Each row below holds a small network's activations on one input, seen along a few directions.
Each table varies a few parts of the input and shows all the possible inputs, shuffled.
A made-up example of a description, with smaller parts first: one of 2 separate values, together with either a single point or one of 11 places around a ring or (one of 5 places around a ring, together with one of 6 places along a line).
Shared parts are said once, and a part with two or three values counts as separate values.
In the rows, 128 means zero.

Other details of the inputs vary at random and push rows far along three fixed directions, the same in every table; ignore that.

Table:
row 1: [108 159 124 148  88 127 128 143  93 118 138 133 122]
row 2: [116 133 108 155 116 169 123 145  78 126 162 143 120]
row 3: [ 99 150 114 121  93 146 141 156 123 112 129 116  96]
row 4: [138 100 145  87 144 136 115 128 164 100 112 105 124]
row 5: [129  60 158  40 154 160  69 128 152  49 136  82 158]
row 6: [153 130 108  62 156 102  99 143 160 105 121 104 148]
row 7: [138 123 144 150 165  96 144  94 164 166 116 146 151]
row 8: [128 111 146  86 154 143 118 132 173 103 135 112 131]
row 9: [183 116 124 166 144 154 149 109 111 175 153 156 120]
row 10: [126 133 117 144  85 146 122 137  70 122 142 132 116]
row 11: [100 144 110 150 113 149 127 146 100 131 147 136 120]
row 12: [124 120 115 147  96 149 113 133  72 119 143 130 120]
row 13: [174 106 131 179 144 132 130  98  92 162 145 155 144]
row 14: [125 121 117 147  99 148 115 133  70 116 143 133 119]
row 15: [138 129 141 142 165 103 151 106 170 173 113 144 140]
row 16: [116 166 117 146  83 142 142 142 101 126 149 138 107]
row 17: [136  64 144  46 158 187  91 141 158  59 149  85 136]
row 18: [ 91 167 132 138  94 100 132 138 131 124 116 124 126]
row 19: [100 113 124 105 122 155 101 149 110  80 128 110 123]
row 20: [171 115 124 169 152 151 147 109  99 174 153 163 133]
row 21: [197  74 106 179 149 205 129 110  38 159 180 158 130]
row 22: [147 118 143 141 160  92 151 103 161 165  90 140 133]
row 23: [ 71 184 128 133  95  91 147 139 154 135 109 129 124]
row 24: [ 88 179 133 129  79  81 148 140 148 127  93 118  95]
row 25: [122 142 164 107 144  55 149 103 210 140  72 116 122]
row 26: [118 109 148  86 149 134 110 122 164 101 134 112 156]
row 27: [ 87 190 137 136  85  82 147 142 152 122 104 122 105]
row 28: [140 120 140 139 167 100 162 104 168 169 101 141 133]
row 29: [138 122 141 150 162  97 142  94 165 170 116 142 153]
row 30: [ 91 177 128 133  97  91 156 146 151 125  88 125  91]
row 31: [224  85 122 174 124 192 119 103  47 152 187 153 131]
row 32: [107 178  80 102 105 100 113 172 104 111 126 121 133]
row 33: [104 145 108 142 101 147 144 147 100 132 133 131 110]
row 34: [154 136 145 143 145  99 154  96 172 171 117 141 133]
row 35: [192  71 158 147 217  89 144  64 185 191  87 145 157]
row 36: [ 97 144 122 122 103 133 128 152 111 102 116 124 111]
row 37: [ 91 126 127 111 102 145  92 149 111  79 143 105 137]
row 38: [119  52 141  50 175 184  75 134 157  63 144  81 156]
row 39: [111 180  77 138 108  81 126 163 101 137 121 141 129]
Description of these inputs: one of 3 separate values, together with either a single point or (one of 2 separate values, together with one of 6 places around a ring).
- Changing only the choice among 3 separate values turns row 23 into row 29. The same change can be made to row 20. Which row results? => row 2
- Change only the choice among 3 separate values in row 10. List by row number the other rows that result. => row 12, row 24
- Change only the choice among 2 separate values in row 20. List by row number the other rows that result. => row 15
- Which other rows agree with row 27 in the choice among 3 separate values? List them by row number. => row 3, row 4, row 6, row 8, row 9, row 16, row 17, row 24, row 25, row 30, row 31, row 34
- Change only the place on the ring of 6 in row 20. List by row number the other rows that result. => row 1, row 5, row 26, row 28, row 36

Table:
row 40: [ 84 147 131 123 118  99 129 136 149 118 103 118 128]
row 41: [203  82 136 129 177 131 123  95 136 156 135 137 148]
row 42: [147 118 126 157 130 138 128 116 102 144 141 142 136]
row 43: [ 98 166 102 127 101 117 135 158 111 121 120 127 113]
row 44: [ 97 154 146 125 130  65 150 120 179 139  76 123 121]
row 45: [136 107 157 136 141 145 146 104 153 141 131 130 124]
row 46: [120 174  97 170  85 113 152 145  84 153 122 146  98]
row 47: [ 98 110 117  43 120 177  70 176 125  35 155  83 138]
row 48: [102 168 128 148  95 100 145 136 124 132 110 134 108]
row 49: [144 133 126 123 129 113 128 124 138 136 125 127 130]
row 50: [141 124 106 147 133 138 127 131  93 143 141 142 131]
row 51: [150 125 107 151 130 148 124 131  85 142 155 146 133]
row 52: [179  85 142 113 194 118 118  93 164 151 131 133 166]
row 53: [ 97 105 177  89 161 120 132 112 219 107 100 102 130]
row 54: [ 96 166 137 128 103  87 141 133 151 127 102 125 117]
row 55: [165 131  99 149 114 158 127 135  69 142 162 148 127]
row 56: [148 115 134 142 136 130 124 111 119 143 138 136 144]
row 57: [ 99  94 138 103 105 207 106 148 102  72 157 105 111]
- What is each input in this table made of? => one of 3 separate values, together with either a single point or one of 5 places around a ring
- Changing only the choice among 3 separate values turns row 44 into row 48. The same change can be made to row 43. Which row results? => row 47
- Which other rows agree with row 54 in the choice among 3 separate values? List them by row number. => row 45, row 49, row 52, row 55, row 56
- Change only the choice among 3 separate values in row 41. List by row number the other rows that result. => row 46, row 49
